Each row below holds a small network's activations on one input, seen along a few directions.
Each table varies a few parts of the input and shows all the possible inputs, shuffled.
Descriptions start from the smaller parts, as in this example, which fits no table here: line(4) and (point or line(11) or (values(2) and ring(8))).
Shared parts are said once, and a part with two or three values counts as separate values.
In the rows, 128 means zero.

Other details of the inputs vary at random and push rows far along two fixed directions, the same in every table; ignore that.

A family of inputs:
R1: [166  86 117  95 127 163 145  90 131 122 117 116 141 175 150]
R2: [150 100 120 111 144 152 137 105 132 119 117 133 146 156 139]
R3: [110 121  96  95 138 116 128 122 131 122 140 136 143 111 126]
R4: [109  94  81  50 148 120 140  81 147 116 152 153 190 127 142]
R5: [104 181 176 191 139 116 106 187 119 162 112 141  85  69  99]
R6: [134 141 139 131 107 120 143 129 129 119 130 120 119 154 131]
R7: [121 180 156 189 112 100 108 182 117 147 136 119  90  95 110]
R8: [153 125 134 155 101 126 129 132 121 108 123 101  98 162 136]
R9: [137 107 117 115 120 129 136  99 132 111 136 124 146 159 146]
R10: [ 81 145 113  98 175 127 108 139 136 174 138 170 162  29 105]
R11: [155 145 158 164  88 125 141 142 122 109 112  90  78 180 131]
R12: [ 97 172 150 189 124  96 103 176 109 144 139 144 110  71 105]
R13: [154 128 149 172  92 129 134 140 111  99 114  95  85 176 136]
R14: [133 106 121  97 151 144 136 106 144 123 118 140 148 135 131]
R15: [152 117 140 137 124 154 130 117 125 137 112 114 117 151 133]
R16: [131 125 113 112 123 127 131 118 133 126 145 126 150 143 139]
R17: [110 143 138 141 122 108 125 140 122 121 132 136 125 111 117]
R18: [167 117 161 145 107 160 149 109 123 117  94  97  90 188 139]
R19: [ 70 139  95  98 158 100 106 146 132 144 154 164 161  43 107]
R20: [126  87  86  74 161 149 123 100 144 139 136 141 175 126 140]
Each input here is: values(2) and (line(4) or ring(6)).
- The inputs of R4 and R9 match in every part but the values(2) part. If R17 is changed in the same way as R4 into R9, which row does it become? => R12
- Which other rows does R2 become when the line(4) part takes its other values? List them by row number. => R1, R15, R20

A family of inputs:
R21: [149 128 160 167 118 153 119 135 115 116 105 121  99 158 126]
R22: [147 102 128 127 131 157 130 106 130 116 112 127 126 173 135]
R23: [180 114 151 154 114 161 141 115 131 108  91  94  81 188 146]
R24: [170 108 144 158 103 137 135 120 113  93 116 102 104 193 152]
R25: [114 158 144 150 128 105 124 152 130 125 141 137 130 100 111]
R26: [144 141 140 158 114 126 126 144 122 134 133 110 113 149 137]
R27: [143 148 171 145 127 133 130 146 125 151 118 135 103 114 118]
R28: [120 143 130 123 115 125 132 136 123 131 138 118 122 118 121]
R29: [156  93 125  77 143 152 141  89 132 127 120 134 146 147 140]
R30: [112 150 120 145 138 115 113 156 121 154 153 141 140  82 120]
R31: [137 111 113  97 111 129 150 108 124 100 123 119 132 155 136]
R32: [144  86  84  62 159 163 134  90 146 125 127 134 171 123 145]
R33: [121 101 118  98 132 144 149  81 137 131 124 137 155 149 144]
R34: [108 166 135 158 118 110 105 159 125 155 134 128 106  92 105]
R35: [138 136 122 137 118 129 129 134 117 141 140 115 126 130 130]
R36: [111 168 138 151 114 115 105 159 124 154 137 122 115  93 108]
R37: [149 145 160 171  98 122 132 145 118 110 122 113 109 160 132]
R38: [144 130 157 120 130 138 136 127 136 147 120 133 115 134 131]
R39: [118 154 135 171 131 113 107 168 107 148 143 135 117  80 119]
R40: [ 91 171 134 128 129 101 119 156 130 141 138 142 123  84 109]
R41: [111 118  98 117 149 114 111 126 133 134 146 151 157 104 132]
R42: [ 89 157 132 138 131 101 115 159 119 134 134 147 113  70 107]
R43: [143 134 155 160 107 116 134 140 121  99 124 116 109 145 126]
R44: [105 160 120 152 138 107 105 157 125 164 146 138 121  81 117]
R45: [138 141 168 179 125 132 129 161 110 124  90 109  82 139 115]
R46: [147 120 152 122 137 140 126 118 125 133 113 134 113 129 129]
R47: [107 123 102  96 143 115 117 121 143 130 149 148 177 112 133]
R48: [137 137 157 168 110 110 131 138 127 104 120 119  95 150 123]
R49: [132 115  94  88 120 138 131 109 132 132 142 120 157 132 127]
R50: [ 94 127  99  92 142 110 128 122 138 128 139 149 142  96 117]
R51: [ 83 136  80 100 164 111  99 144 122 168 166 162 175  32 114]
R52: [115 143 154 148 122 133 136 125 117 146 123 139 131 108 123]
R53: [105 134 106  85 141 112 135 115 146 121 144 138 159 114 129]
R54: [158 125 140 123  99 130 162 108 129  91 119 101 115 188 141]
R55: [ 96 129 125 106 143 130 129 108 133 152 137 153 165  95 128]
R56: [125 149 148 147 114 110 140 133 136 111 123 120  99 146 125]
R57: [133 130 128 158 128 119 117 141 120 135 134 123 111 127 130]
R58: [116 142 138 142 137 140 113 146 134 147 127 145 134 114 118]
R59: [119 156 141 182 123 110 105 163 113 152 133 125  92  98 115]
R60: [137  96 129 115 123 147 149  76 125 115 113 123 135 169 145]
R61: [141  93 114 104 143 146 147 108 133 117 101 114 133 168 131]
R62: [169 136 156 155 114 156 139 136 132 127 104 104  95 152 135]
R63: [164 106 132 146 105 140 134 116 111 110 121  93 100 180 148]
R64: [109 145 133 138 144 139 112 149 129 153 134 157 144  89 108]
R65: [130 122 130 120 140 139 144 136 128 135 109 121 136 137 117]
R66: [123  93  72  62 151 131 130  93 148 126 155 143 198 136 151]
R67: [104 152 132 149 133 101 108 152 134 138 138 149 134  97 118]
R68: [135 145 155 159 105 114 138 143 118 104 119 116  98 136 125]
R69: [146  91  89  62 152 163 141  90 160 130 127 127 168 144 152]
R70: [101 137 123 142 140 104 105 146 131 134 141 153 139  90 119]
R71: [ 99 155 134 141 138  97 115 148 139 132 141 149 132  92 111]
R72: [112 128 125 123 129 111 130 130 129 111 132 133 126 112 126]
R73: [123  88  88  58 160 148 149  99 148 129 120 128 178 149 134]
R74: [119 171 165 172 117 102 119 161 129 123 132 125 107 115 112]
R75: [183 113 154 153 114 164 139 116 125 103  91  92  84 183 148]
R76: [128  92  70  52 170 154 132  88 163 139 132 145 179 117 146]
R77: [148 105 123 110 103 141 146 109 121 102 124 101 118 168 141]
R78: [128 124 136 147 121 115 114 139 122 111 129 132 128 126 130]
R79: [123 154 157 179 116 108 111 167 111 123 131 135 112 103 117]
R80: [ 77 156 112 114 144 106 110 148 136 156 150 150 135  64 110]
R81: [ 88 142 118 123 137 108 111 146 130 145 144 141 124  74 110]
R82: [117 123 118 115 151 131 137 133 136 140 110 130 135 127 119]
R83: [163 134 152 138  84 133 162 120 118  93 109  93  91 199 135]
R84: [117 133 137 139 116 121 122 141 118 122 129 119 104 116 123]
R85: [119 122 108 120 123 126 113 129 121 133 135 125 132 104 122]
R86: [111 112 101  98 155 144 119 116 145 144 134 158 164 119 124]
R87: [122  82  83  28 171 143 138  77 159 148 141 161 187 118 142]
R88: [150  87 128 104 115 158 157  70 118 107 110 118 148 178 151]
R89: [140 133 132 147 101 131 123 138 112 127 126 108 110 129 123]
R90: [107 130 144 143 134 132 124 116 114 137 121 143 132 100 125]
R91: [133 154 159 198 115 115 109 171 102 135 129 119  85 111 123]
R92: [131 122 117 101 114 124 150 107 137 107 122 118 119 167 133]
R93: [135 150 155 147  98 128 133 140 123 121 124  98  93 156 128]
R94: [114 126 101 116 146 114 116 127 139 137 146 148 157 113 134]
R95: [169 110 156 150 112 152 155 127 113 104  84  91  96 195 132]
R96: [ 91 152 112 138 137 107  96 153 126 159 144 144 127  60 102]
R97: [154  95 122 110 130 165 135 100 125 111 116 127 143 172 137]
R98: [118 131 101 108 137 125 119 126 131 149 151 128 151 113 132]
R99: [110 163 157 173 118  98 124 158 126 123 125 132  87 103 111]
R100: [139 105 104 113 132 131 129 115 122 112 140 133 156 138 144]
R101: [120 123 100 118 142 121 121 127 136 145 147 137 147 120 133]
R102: [149  99  99  98 127 138 142 101 133 111 140 125 165 165 151]
R103: [147  88 114  72 150 148 139  84 144 129 121 138 145 151 142]
R104: [165 110 158 155  96 128 146 118 123  78 112  98  95 196 140]
- Describe the family of inputs behind these rows. => ring(6) and (values(5) or ring(9))
- The inputs of R36 and R49 match in every part but the ring(6) part. If R38 is changed in the same way as R36 into R49, which row does it become? => R27
- The inputs of R69 and R76 match in every part but the ring(6) part. If R93 is changed in the same way as R69 into R76, which row does it become? => R80
- The inputs of R61 and R73 match in every part but the ring(6) part. If R48 is changed in the same way as R61 into R73, which row does it become? => R74
- A walk changes only the ring(9) part. It starts at R100 and steps to R39. List the rest of the walk in order. => R51, R89, R77, R31, R68, R43, R79

A family of inputs:
R105: [115 151 150 175 145 110 108 168 121 148 118 151 118  90 110]
R106: [ 93 152 137 147 144 109 105 159 127 130 122 146 108  79 104]
R107: [143 118 107  85 114 133 149 114 138 114 128 107 136 147 127]
R108: [134 123 144 153 122 127 126 135 126 102 108 118 103 158 122]
R109: [129  83  69  49 144 149 138  84 147 123 131 116 162 147 135]
R110: [176 112 140 127 115 168 139 109 130 130 112 100 117 184 154]
R111: [152 153 180 211  88 115 132 170 110 100 112 103  85 167 122]
R112: [103 140 104 141 137 100 109 135 130 134 166 148 151  93 128]
R113: [133 125 100  94 117 116 130 111 135 127 153 119 135 135 137]
R114: [175 104 154 133 123 154 138 104 133 104 107 122 120 192 144]
R115: [136  94  67  71 127 130 132  87 138 122 165 125 176 166 154]
R116: [112 149 133 171 153 117 108 159 120 154 127 146 129  81 117]
R117: [ 91 150 151 120 144 135 135 128 143 163 131 169 148  89 111]
R118: [152  91 139 132 114 150 140  97 101 117 109 114 119 152 142]
R119: [107 150 107 104 126  98 119 135 142 143 155 139 132  82 121]
R120: [180 100 148 138 117 156 138 104 133 109 105 122 129 196 150]
R121: [103 143  94  91 142 116 118 144 131 148 151 139 157  75 108]
R122: [111 153 134 149 146 123 109 165 121 171 129 131 116  78 115]
R123: [122  81  86  76 127 145 141  82 110 108 145 132 177 128 139]
R124: [154 141 166 166  85 108 142 134 124  94 118 101  72 170 144]
R125: [118  94  91  53 176 144 124  92 152 134 142 171 186 102 135]
R126: [168 135 145 168  85 139 140 145 109 112 121  87  98 198 136]
R127: [156 112 143 133  97 116 143 107 134  84 128 103 104 189 150]
R128: [153  88 116 103 111 122 143  86 142  81 141 111 141 199 157]
R129: [139  79  80  49 156 152 144  85 145 136 132 119 165 144 141]
R130: [103 150 140 176 134 108 105 170 123 136 121 145 114  94 106]
R131: [161 129 173 168 115 134 141 138 118 105  94 109  72 176 129]
R132: [119 161 149 141 143 133 115 154 139 166 130 144 110  69 111]
R133: [105 133 120 110 163 120 124 139 133 142 125 155 131  75 119]
R134: [136 133 144 166 105 104 124 137 129 107 140 123 116 152 137]
R135: [106 148 155 135 118 125 145 121 130 129 105 126 114 145 113]
R136: [176 133 170 157 108 158 137 128 126 132 106  95  85 170 139]
R137: [134 143 180 156 108 137 161 125 124 128  97 117  93 174 122]
R138: [133 112 103  89 127 140 139 107 144 121 116 112 122 143 124]
R139: [108 148 146 155 156 111 108 162 124 143 123 155 121  83 106]
R140: [120 158 142 160 141 138  96 161 128 175 136 142 133  81 122]
R141: [149 135 162 165 104 132 140 138 120  96  92 101  65 169 129]
R142: [ 77 161 129 101 138 107 139 129 134 144 136 151 167  84 106]
R143: [114 135 113 129 164 135 103 129 135 158 141 162 170  77 129]
R144: [107 169 121 149 120  99 104 161 120 154 158 135 117  85 120]
R145: [ 99 138 145 167 121 123 107 145  96 139 123 135 106  75 110]
R146: [135 105 119 107 127 125 140 117 133  90 133 119 153 159 135]
R147: [ 97 151 135 160 115 103 106 140  99 138 153 147 120  71 119]
R148: [106 155 127 154 130 123 107 166 120 156 126 124 105  91 111]
R149: [116 157 154 146 150 127 114 154 131 150 125 159 112  70 117]
R150: [112  98  49  37 151 136 132 102 139 136 160 138 202 114 136]
R151: [132  97  96 121 135 141 133 107 132 111 123 121 146 158 139]
R152: [136 125 121 147 114 140 122 140 122 134 121 108 112 155 129]
R153: [132 112 110  90 146 139 140 114 143 141 124 124 130 122 125]
R154: [105 128 101 114 160 129 107 145 130 171 142 145 160  81 123]
R155: [129 110  93 116 134 130 136 117 129 110 145 127 167 144 138]
R156: [123 112 113  93 133 121 137 118 135  98 134 128 152 132 131]
R157: [161  77 128 100 121 166 138  70 113 117 117 123 150 157 154]
R158: [145 163 183 187  91 113 140 168 112  98 105  99  67 143 125]
R159: [109 141 135 105 113 107 148 100 139 124 134 132 147 144 134]
- Describe the family of inputs behind these rows. => line(5) and (values(2) or ring(9))
- The inputs of R115 and R152 match in every part but the line(5) part. If R119 is changed in the same way as R115 into R152, which row does it become? => R138
- The inputs of R140 and R126 match in every part but the line(5) part. If R117 is changed in the same way as R140 into R126, which row does it become? => R142
- Which other rows does R157 become when the values(2) part takes its other values? List them by row number. => R117
- Which other rows does R147 become when the values(2) part takes its other values? List them by row number. => R159
- Which other rows agree with R105 in the line(5) part? List them by row number. => R116, R118, R122, R129, R131, R133, R137, R139, R153, R154
